Each row below holds a small network's activations on one input, seen along a few directions.
In each table, some parts of the input vary, and every possible input appears once, in random order.
Descriptions start from the smaller parts, as in this example, which fits no table here: one of 5 places around a ring, together with either a single point or one of 9 places around a ring or (one of 3 separate values, together with one of 4 places along a line).
Shared parts are said once, and a part with two or three values counts as separate values.
In the rows, zero is written as 128.

Other details of the inputs vary at random and push rows far along three fixed directions, the same in every table; ignore that.

A family of inputs:
r1: [ 68 202 153  74 127 141 150  37 155  74 135 146  44  84]
r2: [116  88 105 178  62  87 157 167  73 121 114 114 116 149]
r3: [104  54 139 149 137 118  80 153 152 183  74 110 204  93]
r4: [ 52 160 129  95 104 158 158  86 118  85 124 121  44  86]
r5: [127 154 104 112 119 119 229 114  52  67 129 178  51 130]
r6: [112  82 123 139 132 140 163 123 104 121  73 170 127  91]
r7: [ 41 148 149 152  90 129 172  68  86  80 137 133  70 118]
r8: [164 169 143  83 210 111  88 108 158 143 167 138 176 133]
r9: [152  86  84 184  92 108 127 188 102 179 102  94 151 144]
r10: [166 138 121  85 165 129  77 149 196 127 157 123 145 135]
r11: [106 129  85 180  85 122 225 132  82  84 119 159  49 151]
r12: [114 140 121 136 115 112  75 154 169 173 132 113 154 118]
r13: [ 98 215 155  53 205 135  70  62 213 146 154 134 120  80]
r14: [203 114  96 129 154  98 133 138 151 121 155 133 116 145]
r15: [102  96 121 141  73 109  76 165 152 200 106  54 188 108]
r16: [156  45  68 206  62 148 110 189  70 184 101  71 153 140]
r17: [119 166 157  63 173 148  95 107 191 117 161 139 149 146]
r18: [216 134  86 113 215 133 138 160 141 116 149 154 113 164]
r19: [186 108  94 146 156  95 183 130  79 102 139 140 103 163]
r20: [ 92 105 107 175  87 149 135 139 117 119 113 108  94 141]
r21: [ 50 191 156 112  97 131 173  84  88  79 122 157  76 114]
r22: [155 145  97 119 163 103 217  97 100  61 138 157  25 131]
r23: [ 53 191 139 118 114 148 157  42 121  92 117 143  41  94]
r24: [154 137 154  67 239 116 103 118 218 112 124 205 153 111]
r25: [124  97 112 171  95 115  65 142 147 190 124  82 162 118]
r26: [197 174 132  47 196 154  99 116 205 114 155 144 146 144]
r27: [232 107  81 118 192 113 152 176 133 110 141 129 123 174]
r28: [ 13 112 155 152  23 124  99 119 125 163 105  74 150 101]
r29: [157 164 133  66 184 106 113 135 166 142 150 138 163 142]
r30: [165 102 103 132 145 112 151 158 100  91 149 142 106 170]
r31: [110  98 143 129  75 149  63 137 130 166 112  75 194 135]
r32: [ 94 134 148  84 148 129  67 126 160 152 137  94 163 114]
r33: [ 79 146 144 102  89 115  63 139 200 173 131  91 159  95]
r34: [122 138 153 105 112 133  80  88 147 160 136 102 174 126]
r35: [238 126  93 115 190 137 145 166  89 100 161 162 154 181]
r36: [100 115 111 167  96  95 204 105  57  67 126 146  36 144]
r37: [110 165 135 100 113 146  54 129 183 202 122  99 188  89]
r38: [220  92  70 158 163 127 121 192 130 134 150 140 131 179]
r39: [ 96  89 129 129  80 141  71 148 106 173 115  69 176 114]
r40: [179 148 123 102 171 129 114 110 118 133 160 143 161 135]
r41: [164 115 141  98 213 130 133 122 194 110 115 199 163 136]
r42: [177 158 117  99 173 160 100 128 165 134 142 142 139 149]
r43: [233 116  87 131 143 110 171 176 148 120 137 142 138 182]
r44: [165  60  97 177  73 118 115 144  68 174 117  81 173 132]
r45: [186  95  79 164  99 119 188 127  70 105 124 116  86 131]
r46: [ 86 136 153 107 142 132  59 135 146 156 135  89 183 120]
r47: [122 147 140 120 133 105  81 153 151 151 153 132 183 138]
r48: [ 60 226 160  65 183 112 159  78 133  77 150 171  79 106]
r49: [220  89  91 159  80 121 139 182 117 162 108 101 176 162]
r50: [182 132 113 117 186 117 121 159 123  92 169 158 135 177]
r51: [ 41  58 219 183  81 145  77 161 128 211  78  67 169  60]
r52: [216  62 178 183 136 158 132 184 110 157  92 142 175 136]
r53: [146 201 168  60 185 139  81  68 173 124 166 152 164 128]
r54: [104 148 118 134  85 123 213 108  67  76 110 154  65 143]
r55: [130 180 161  75 168 155  74 104 161 119 149 138 171 140]
r56: [ 16 204 153 107  83 146 133  72 142 120 103 131  68  83]
r57: [203 133  98 107 176 137 171 141 147  74 154 157  97 179]
r58: [ 97 142 113 158  85 120 206 126  32  83 119 151  78 130]
r59: [208  49 111 161 147 130 136 164 121 141  73 159 187 145]
r60: [  5 150 162 129  73 127 143  52 119 103 126 107  76  96]
r61: [210  98 173 133 219 126 161 177 146 119 143 201 116 145]
r62: [126  95 109 195  63 117 171 165  61 119 121 127 144 163]
r63: [ 66 162 129 145 114 136 147  74 135 109 129 134  70 105]
r64: [140  85 113 168  76 122 119 131 137 152 121  75 149 131]
r65: [ 87 193 170  83 176 115  66  77 185 124 174 143 150 104]
r66: [ 58 141 146 106  48 140  66 123 161 185 111  67 167  59]
r67: [151  60 169 213 120 144 215 168  76 110 101 159  93 144]
r68: [ 57 170 121 128 105 144 163  58  97 100 123 133  38  80]
r69: [116  85 112 191  85 131 153 159  68 102 125 115 126 175]
r70: [ 42  67 208 181  61 170 113 144  98 193  77  89 151  50]
Each input here is: one of 5 places around a ring, together with either one of 2 separate values or (one of 3 separate values, together with one of 4 places along a line).
The inputs of r68 and r23 match in every part but the place on the ring of 5. If r35 is changed in the same way as r68 into r23, which row does it become?
Answer: r55
The inputs of r49 and r43 match in every part but the place on the ring of 5. If r53 is changed in the same way as r49 into r43, which row does it become?
Answer: r7
Which other rows does r28 become when the choice among 3 separate values takes its other values? List them by row number.
Answer: r17, r60
Which other rows does r59 become when the choice among 2 separate values takes its other values? List them by row number.
Answer: r52

A family of inputs:
r71: [176  98 137 133 149 130  98 150 147 168 118 122 170 119]
r72: [154 161 121  90 156 131 135 112 155 110 145 146 115 134]
r73: [130 170 137  81 160 121 121 112 158 116 155 145 126 125]
r74: [181 109 107 132 125 123  99 149 144 154 138 114 174 144]
r75: [130 161 166  84 187 136 127 119 162 102 140 178 124 126]
r76: [ 87 122 129 133  97 126 104 134 120 146 124 100 138 111]
r77: [102 109 125 159 121 123 191 119  93  93  96 150  57 107]
r78: [ 71 162 133 110 123 136 127  90 128 105 132 134  88 105]
r79: [162 125 124 125 135 120  92 158 149 162 145 113 175 141]
r80: [189  91 131 142 145 133 121 155 124 158 123 130 164 135]
r81: [114 188 149  77 171 127 119 102 166 112 158 148 114 122]
r82: [144 131 134 110 179 126 147 125 158 113 124 162 111 119]
r83: [ 68 119 137 145  76 121 109 113 117 141 118  88 135 111]
r84: [ 71 127 145 143  87 127  95 119 131 152 122  86 143 115]
r85: [ 58 181 150  86 140 136 118  74 146 103 138 135  92 101]
r86: [101 143 117 141 111 126 193 106  76  88 112 154  79 120]
r87: [167  78 128 156 136 123 122 175 129 150 114 136 168 148]
r88: [ 63 104 171 154  86 151 111 122 113 143 106 103 145  99]
r89: [137 100  86 177 105 113 210 137  40  76 118 139  62 160]
r90: [186 125  87 128 147 126 174 145 104  99 132 148  96 160]
r91: [147 175 137  88 183 129 124 105 161 110 158 155 121 141]
r92: [148 172 125  74 177 138 122 110 162 112 149 149 115 130]
r93: [222  83 103 169 157 129 221 160  59  87 126 177  94 175]
r94: [171 117 120 123 134 115  99 149 143 155 143 112 178 145]
r95: [164 109 113 129 134 121  97 158 131 157 136 107 175 144]
r96: [ 80 124 132 146  74 136 109 128 131 151 111  87 125 113]
r97: [171  95 143 145 142 134 112 164 127 144 124 131 177 146]
r98: [ 65  84 144 165  90 127 123 137 127 148  92 110 131 102]
r99: [182 108 108 131 117 125 109 154 141 155 129 104 168 147]
r100: [128 105  89 178  86 113 204 124  55  79 116 141  60 149]
r101: [ 69 120 140 140  74 126  87 110 131 153 119  84 152 105]
r102: [ 81 113 125 165  73 128 112 126 113 145 115  96 128 119]
r103: [ 95 118 132 147  83 128 130 121  95 149 102 113 142 112]
r104: [179 119 109 133 138 127 102 154 148 153 142 121 165 148]
r105: [152 166 119  84 176 134 122 113 157 111 152 154 118 131]
r106: [ 61 194 154  83 134 144 123  79 165 107 138 136  82  98]
What do these inputs look like to the network?
Answer: either one of 2 separate values or one of 10 places around a ring or (one of 3 separate values, together with one of 8 places along a line)
Which other rows does r106 become when the place on the line of 8 takes its other values? List them by row number.
Answer: r79, r81, r84, r91, r96, r102, r104
List by row number the other inputs of the same sort as r103.
Answer: r86
List by row number the other inputs of the same sort as r71.
Answer: r75, r77, r80, r82, r87, r88, r93, r97, r98

A family of inputs:
r107: [128  79 146 185  93 158 148 145  97 140 122  96 110 145]
r108: [111 141 119 119  74 148 119 152 118 135 121 116 141 112]
r109: [164  68 128 207  72 130 157 190  98 125 122 115 109 153]
r110: [197  92 125 118 153 107  65 174 213 211 106  93 219 115]
r111: [121 136 136 131 173 133 157 133 164  78 143 151  66 143]
r112: [ 90  84 107 164  72  95 123 142  62 121 139  93 149 140]
r113: [216 132 126 100 184 101  73 150 127 144 171 123 222 161]
r114: [213 166 123  88 192 137  67 107 170 160 158 140 204 150]
r115: [102 148 132 134  88 130 123 135 137 118 138 109  84 150]
r116: [157 159 111  52 182 114  74  94 185 151 156 127 145 111]
r117: [128  90 158 165 118 114 154 135  64 119 119 127 143 129]
r118: [ 69 145 160 104 116 153 123 138 144 127  93 142 116  94]
r119: [174 166 113  74 157 138 123 153 149 125 133 149 142 152]
r120: [ 85 144 155 131 110 131 116 109 161 141  98 153 130 108]
r121: [101 112 131 160 107 124 125 130 142 147  86 138 138 129]
r122: [109 139 109 161  56 126 134 121 118 133 123 130 130 123]
r123: [ 64 141 139 126  85  95 136 127 109 120 125 108 136 138]
r124: [ 62 173 165 109 115 151  91  84 141 122 153  95  94 109]
r125: [131 109 133 169  88 133 140 137 130 141 112 157 143 118]
r126: [ 66 166 151 125  75 142 120 111 143 110 150 110  84 119]
r127: [230 139  89 106 167 130 202 111 100 109 145 143  92 154]
r128: [ 61 125 142 112 129 149 116 138 159 128  92 123 131  97]
r129: [247 104 132 100 196 142 114 138 173 179 137 126 192 127]
r130: [102 145 166  96 151 136 125  78 144 132 117 127  94  69]
r131: [ 86 159 166  99  95 127  97 105 130 145 154 105 174 122]
r132: [103  88 155 178 108 138  91 145 109 136 115  91 119 115]
r133: [ 85 129 112 154  96 125 127 136 137 102 141  92  89 142]
r134: [107 125 149 132 139  92 191 138  98  86 117 163  99 157]
r135: [ 82 114 156 156 106 133 129 143 144 123 110 110  85 137]
r136: [ 78 137 120  91 118 150  74 123 129 139 132 110 144 107]
r137: [ 67 150 197 104 133 138 131  84 124 129 131 130 143 105]
r138: [140 134 136 105 173 149 162 127  93  82 115 176  84 122]
r139: [ 85 143 161 102 111 122 124 111 173 143 103 122 103  70]
r140: [193 156  96 103 164 118 178  95  99  95 140 147  73 128]
r141: [182 173  91  85 157 105 181 116 143  94 133 164  67 135]
r142: [148  62 119 183  76 158 157 180  69 146  85 114 149 135]
r143: [163 109 103 149  75 129 128 133 115 171 119  79 150 115]
r144: [184 145 127 135 166 142 196 106 116  90 129 202  93 147]
r145: [ 68 175 127  88 108 111 106  92 175 143 107  94 107  86]
r146: [102  89 138 160 123  95 152 152 113 117 113 126 150 141]
r147: [117 100 119 182  64 152 137 134  85 143 134  69 115 156]
r148: [167 137 148 104 138 125  89 127 135 169 163  92 225 153]
r149: [117 122 164 144 143 152 121 118 129 114 135 121  99 124]
r150: [118 115 125 172  57 148 135 140 103 134 137  83 108 151]
r151: [ 90 130 136 148  95 132  81 120 113 129 136  78 108 124]
r152: [131  60  98 209  89 113 141 155 113 145  84 122 153 145]
r153: [142  87 131 106 165 148  55 170 183 175 124 115 205 119]
r154: [140 136 145 103 166 173 169 119 114 111 116 158 114 131]
r155: [139  94 113 128 146 113 136 116 127 129 115 140  98 101]
r156: [128 167 109  53 183 146  93 124 168 113 154 145 138 129]
r157: [225  70 105 119 182 143 103 192 127 150 131 150 185 156]
r158: [ 72 134 104 125  97 134 132 134 123 113 109  99 115 120]
r159: [137 109 160 110 172 141  30 143 200 168 157 106 184 121]
r160: [116 136  85 128 132 118 126  94 138 115 140 143 120 138]
r161: [123 106 127 161  88 103 140 128  53 120 134 101 149 142]
r162: [ 71 146 109 148  80 117 132 107 127 129  97 120 111 133]
r163: [197 157 121  97 177 117 209 124 145  81 141 200  65 114]
r164: [132 168 165  66 164 161 101 140 190 132 132 162 158  96]
r165: [142 100 152 167 104 154 141 150 122 132 133 116 112 139]
r166: [ 50 200 153 136 189 113 130 142 127 165 146 164  83  75]
r167: [ 83 151 166 136 134 144 127  65 120 114 110 148 109  91]
r168: [ 80 133  99 102 112 114 101  97 158 139 127 100 114  88]
r169: [173 165 101  94 177 118  85 116 202 141 147 141 182 152]
r170: [100 158 132  96 122 162 115 108 102 119 127 117 117 113]
r171: [110 144  96 179 130  98  97 184  87 209 152 100 151 119]
r172: [171  35  91 212 118 123 146 189  98 121 131 106 119 165]
r173: [155 172  82  82 183 101 179 100 167  83 140 149  74 128]
r174: [158  97 110 108 176 113 107 131 186 152 126 131 150 105]
r175: [190 152  88 117 119 113 176 131 123 103 140 146  87 123]
r176: [ 68 176 126  92 136 129  83  62 155 121 142 141 115  98]
r177: [ 92 171 139  90 109 169 125 108 126 128 126 117 126 112]
r178: [165 129 140 123 161  97 198 149 105  88 131 192 107 168]
r179: [ 92 117 157 161  93 137 141 145 132 115 113 124  78 131]
r180: [133  89 155 161  99 121 167 146  78 128 122 134 150 145]
r181: [ 77 155 171  83 152 127  94  70 159 135 112 126 100  57]
r182: [ 65 157 145 121  97 133  91 123 167 136 132  87 107 133]
r183: [165 111 125  99 174 110  76 141 226 181 120 107 188 102]
r184: [205 141  98 124 130 114  95 150 159 161 132 140 179 168]
r185: [133 129 124 118 155 138 180 156 116  95  93 165  89 143]
r186: [ 93 165 139  94 119 174 130  98 117 131 127 109 126 118]
r187: [179 103 129 157 125 105 207 166  81  92 134 184 118 165]
r188: [139 124 110 163  76 139 123 117 108 153 122 112 157 139]
r189: [125 133 153 111 124 143 151 103 145 136 121 133 106  79]
r190: [152 152  95 115 177 128 152 121 142  70 180 148  68 166]
r191: [189  73  85 178 153 113 175 139  85 103 119 181 113 160]
r192: [134 199 140  65 166  99 174 107 131  73 165 186  94 163]
r193: [174 104 144 139 170  97 155 140  74  95 135 160 140 151]
r194: [141  67 133 164 107 159 112 165  85 155  93 105 167 121]
r195: [136 160 101 109 167  86 192 124 114  60 156 164 100 171]
r196: [115  98 132 179 109 127 116 110  92 132  96 131 133 111]
r197: [135 117 113 163  85 145 126 102 101 160 119  98 161 142]
r198: [ 76 106 128 147 127 128 104  98 161 142 113 139 143 106]
r199: [190 102  82 174 115 112 118 136  80 135 119 120 152 158]
r200: [159 126 110  97 166  96  86 146 153 138 176 123 204 159]
r201: [187 144  87 107 161 103 177 102  87  86 133 152  60 132]
r202: [ 66 115 170 117 136 109 102 112 122 120 137 133 149  99]
r203: [ 93 127 158 153 111 160 137  82 116 143 106 130 132 109]
r204: [ 96  60 121 177 105  98 150 154  87 120 121 124 146 137]
r205: [198 104  91 118 127 130  79 202 148 184 114  92 218 168]
r206: [ 81 162 151 113  78 113 131 118 119 115 150 130 136 121]
r207: [142 145 106 107 140 144 132 130  81 102 124 137 107 137]
r208: [ 83 120 117 141 103 134  97 120 120 120 150  96  96 130]
What do these inputs look like to the network?
Answer: one of 2 separate values, together with either a single point or (one of 5 separate values, together with one of 10 places around a ring)
The inputs of r122 and r125 match in every part but the choice among 2 separate values. If r116 is changed in the same way as r122 into r125, which row does it become?
Answer: r155
The inputs of r152 and r169 match in every part but the choice among 2 separate values. If r159 is changed in the same way as r152 into r169, which row does it become?
Answer: r208
Which other rows does r107 become when the choice among 5 separate values takes its other values? List them by row number.
Answer: r129, r137, r154, r203
Which other rows does r204 become when the choice among 2 separate values takes its other values? List them by row number.
Answer: r200
Which other rows does r138 become when the choice among 2 separate values takes its other values? List them by row number.
Answer: r207
Which other rows does r145 become when the place on the ring of 10 takes its other values? List them by row number.
Answer: r116, r127, r140, r141, r143, r168, r173, r175, r201

A family of inputs:
r209: [184 130 137 122 180 108  92 170 162 144 171 149 180 168]
r210: [108 174 167  72 206 122  82  89 203 115 169 148 122 121]
r211: [194 130  67 143 125 135 251 157  62  55 122 168  12 177]
r212: [104 145 139 129  96 111  86 121 113 171 131  95 194 110]
r213: [143  82 144 189  50 143  93 170  81 175 128  76 183 142]
r214: [129 136  78 151 152 115 211 135 115  60 118 169  20 150]
r215: [ 81 110 172 157  48 156  69 146 116 178 116  66 217 138]
r216: [ 26 134  94 143  33 111 173 107  65 109  91  96  59  86]
r217: [146 146 118  96 191 124  94 117 204 116 151 144 123 127]
r218: [ 49 126 218 126 134 150 200  76 172 107  52 205  62  36]
r219: [ 78 187 185  74 150 159  89  59 175 125 160 113 110  97]
r220: [206  90  88 165 110 153 128 148 117 145 126 103 138 150]
r221: [193 177 131  69 190 105 134 119 125 112 168 171 188 177]
r222: [ 51 190 144  86 112 160 129  70 161 108 124 122  50  84]
r223: [138  57 180 146 198 161 124 173  94 143  87 160 169 101]
r224: [ 98 143 129  92 140 122  59 160 217 160 127  97 162 109]
r225: [169  68 111 177 112 100 157 192  79 108 146 144 160 202]
r226: [ 55 105  82 171  28 113 138 111  76 144  84  86  93  92]
r227: [175  85  77 153 106 112 102 128 115 181 121  88 176 135]
r228: [233 144  97  99 198  98 148 113 108 103 167 161 142 158]
What do these inputs look like to the network?
Answer: either one of 2 separate values or (one of 3 separate values, together with one of 6 places along a line)
Which other rows does r224 become when the place on the line of 6 takes its other values? List them by row number.
Answer: r209, r210, r214, r217, r225
